These are the activations of a small network on made-up records, seen along a few directions, one row for each record.
Here are examples, each followed by its value of one field, Masiz.
The word none means that the record has no Masiz.
Other fields move the rows too, some of them a lot.
(in the rows, 500 means zero)
Random noise pushes rows far along 20 fixed directions. That doesn't count. These rows show it; they differ only by the noise:
[375 578 184 328 599 433 360 712 780 256 795 471 646 341 407 567 851 532
 550 311 718 571 552 546 609 615 337 384 513 733 488 398 369]
[600 595 719 355 334 509 520 614 697 366 310 517 348 550 614 411 532 620
 652 368 359 317 627 522 449 444 384 329 759 491 531 627 488]
[393 698 494 521 314 626 621 500 624 413 590 400 509 383 627 521 395 615
 604 262 601 317 603 559 540 419 736 559 571 598 506 518 532]
[510 680 629 766 300 381 690 589 446 540 585 505 693 375 738 471 356 727
 402 423 503 243 334 540 536 716 799 895 460 622 200 665 567]
[799 583 497 568 707 508 784 605 588 507 638 445 369 183 593 465 687 492
 463 562 536 319 527 320 522 688 482 491 496 379 299 478 716]
[529 548 398 525 440 507 395 550 425 826 462 470 879 476 590 506 332 440
 188 497 405 271 378 447 554 313 552 453 545 410 360 186 427]
[299 496 424 425 506 585 665 507 545 582 432 650 678 620 478 326 324 405
 619 489 485 556 423 850 743 275 466 453 538 707 649 463 251]
[566 487 415 422 455 497 543 634 538 415 544 563 557 451 529 491 626 526
 564 352 704 385 582 481 571 601 493 395 537 726 506 730 550]
[298 354 671 505 594 420 364 460 543 720 546 581 548 424 610 669 404 516
 257 481 250 396 251 698 637 413 559 618 595 490 541 278 581]
[239 402 440 522 392 372 400 439 408 478 540 574 413 548 669 640 477 499
 306 298 583 645 518 588 621 651 575 607 475 783 773 560 624]
[506 411 350 403 730 677 462 504 543 492 524 321 309 451 376 672 775 648
 622 726 474 467 504 220 282 561 325 460 671  98 525 778 806]
[428 588 233 662 395 801 401 544 746 317 600 609 582 309 607 535 658 508
 489 404 705 487 623 536 514 407 696 365 558 642 506 599 645]
[499 710 625 502 293 533 560 626 400 447 412 489 320 555 669 283 363 566
 360 578 608 645 654 577 569 629 351 619 451 570 696 541 476]
[551 484 337 392 277 781 397 580 284 410 612 316 643 292 651 361 449 511
 424 517 781 489 619 336 457 377 343 205 611 475 715 566 600]
[453 660 434 505 545 427 635 453 664 546 604 217 482 671 484 449 262 556
 534 309 370 655 582 591 507 305 621 721 303 486 427 327 298]
[453 721 362 471 384 583 511 721 463 551 432 576 819 509 564 187 434 436
 407 685 587 465 486 645 638 432 298 417 491 509 488 264 292]
[412 847 378 710 494 316 667 430 793 456 481 441 584 552 546 488 430 543
 447 480 615 799 575 574 186 412 658 641 761 228 459 555 479]
[649 392 679 362 337 722 311 710 610 520 365 697 470 444 532 512 570 519
 385 379 522 156 584 479 731 513 359 220 625 725 528 540 461]
[421 412 150 472 404 432 398 574 478 482 523 357 426 429 749 528 670 446
 263 158 147 405 606 272 597 529 493 499 589 519 575 119 675]
[456 705 755 481 303 232 466 552 427 444 545 482 384 543 625 358 405 653
 374 544 624 680 528 494 507 778 318 732 456 661 533 602 398]
[570 444 505 577 554 486 428 497 826 566 675 605 644 405 394 292 527 519
 445 530 541 695 439 412 513 345 412 543 699 575 259 647 339]
[647 706 409 466 359 423 394 650 279 476 447 570 400 383 483 507 614 481
 419 513 323 572 622 611 320 422 502 564 653 528 615 534 547]

[435 407 328 546 422 505 461 425 376 369 328 604 451 745 568 392 614 438
 615 619 705 662 631 384 389 625 442 346 400 550 654 869 683] -> u3
[420 424 782 527 456 554 361 385 791 686 522 556 341 640 712 171 321 622
 296 609 548 778 480 378 633 399 416 727 529 614 476 694 556] -> u3
[547 356 684 519 582 542 459 431 462 318 359 379 271 668 583 741 409 581
 461 551 434 745 484 700 334 562 433 369 421 348 806 641 585] -> u5
[790 662 172 556 648 688 658 444 707 697 474 467 634 395 588 495 531 432
 359 489 577 630 556 370 436 219 615 338 616 486 412 532 454] -> u4
[424 567 428 330 570 415 411 583 224 724 433 500 691 623 416 514 480 370
 408 691 726 371 521 506 518 546 420 476 382 359 589 333 620] -> u5
[622 741 351 657 645 451 665 550 743 188 537 435 535 504 658 442 660 571
 727 540 549 646 539 686 273 469 622 427 315 439 342 673 582] -> u6
[532 466 629 606 530 518 734 525 589 386 307 407 592 634 620 540 353 532
 428 569 610 444 407 518 501 748 397 347 449 214 541 350 458] -> u1
[619 255 314 606 602 473 621 432 541 679 520 423 674 588 345 613 534 549
 403 414 548 410 384  83 582 719 496 568 498 477 200 627 380] -> u4
[263 337 422 405 677 582 341 457 707 418 570 328 620 444 769 714 586 538
 433 428 417 381 313 534 617 487 412 184 404 413 581 172 637] -> u7
[614 664 455 486 539 377 872 403 617 540 417 362 613 568 745 538 301 447
 328 333 862 568 557 450 551 640 522 299 477 536 613 415 406] -> u2
[482 355 585 342 551 318 381 684 542 607 617 155 643 620 634 293 381 599
 369 462 486 442 491 306 408 440 348 608 518 134 400 407 672] -> none
[516 494 444 734 432 402 498 542 544 378 435 669 524 633 486 456 512 426
 453 411 556 605 587 607 476 591 645 552 369 614 415 569 496] -> u6
[320 560 574 561 460 542 549 510 534 414 560 439 553 401 463 405 318 453
 452 565 535 695 475 721 460 340 451 504 676 285 650 300 359] -> u7
[512 296 353 524 510 722 377 650 487 521 512 532 568 551 595 337 461 509
 334 548 430 698 497 658 560 301 492 584 456 559 641 654 619] -> u2
[457 353 497 126 551 103 393 589 405 634 515 309 280 704 571 398 516 442
 471 138 163 496 660 418 543 387 452 683 505 578 662 241 683] -> u1
[525 603 147 526 572 583 660 746 237 468 474 487 496 544 336 446 683 464
 617 629 655 424 663 523 477 677 561 687 320 404 529 687 679] -> none

Which value of Masiz does each new row have?
[459 410 573 532 474 381 595 352 548 564 509 503 443 499 528 246 333 437
 495 427 247 733 458 548 485 257 477 613 741 450 533 423 400] -> u6
[645 614 755 362 331 420 488 541 330 621 531 464 698 249 557 581 397 526
 467 443 622  98 416 420 448 479 518 353 694 467 438 394 498] -> u1
[653 522 417 508 538 385 646 585 408 487 559 592 617 427 285 371 586 343
 644 531 639 442 582 501 503 552 490 454 438 548 341 460 394] -> u4
[651 328 496 330 769 548 538 812 412 635 574 488 513 512 412 400 550 399
 449 543 534 242 513 622 763 558 440 564 169 524 423 312 622] -> u6
[316 448 353 818 685 631 643 364 595 609 458 713 625 378 468 898 520 458
 396 541 409 436 237 720 535 523 793 547 621 422 487 500 515] -> none
[686 435 592 383 642 419 358 689 347 534 509 504 524 465 296 405 575 338
 499 702 302 506 496 634 433 366 248 394 459 283 465 276 428] -> u5
[473 427 474 584 427 221 492 393 351 501 466 465 531 770 432 442 360 418
 579 358 443 568 579 469 389 512 649 628 291 546 392 504 486] -> u6
[602 533 721 399 441 170 481 411 683 427 512 578 510 469 644 364 540 421
 457 400 709 553 556 317 508 663 312 280 641 655 443 427 421] -> u5
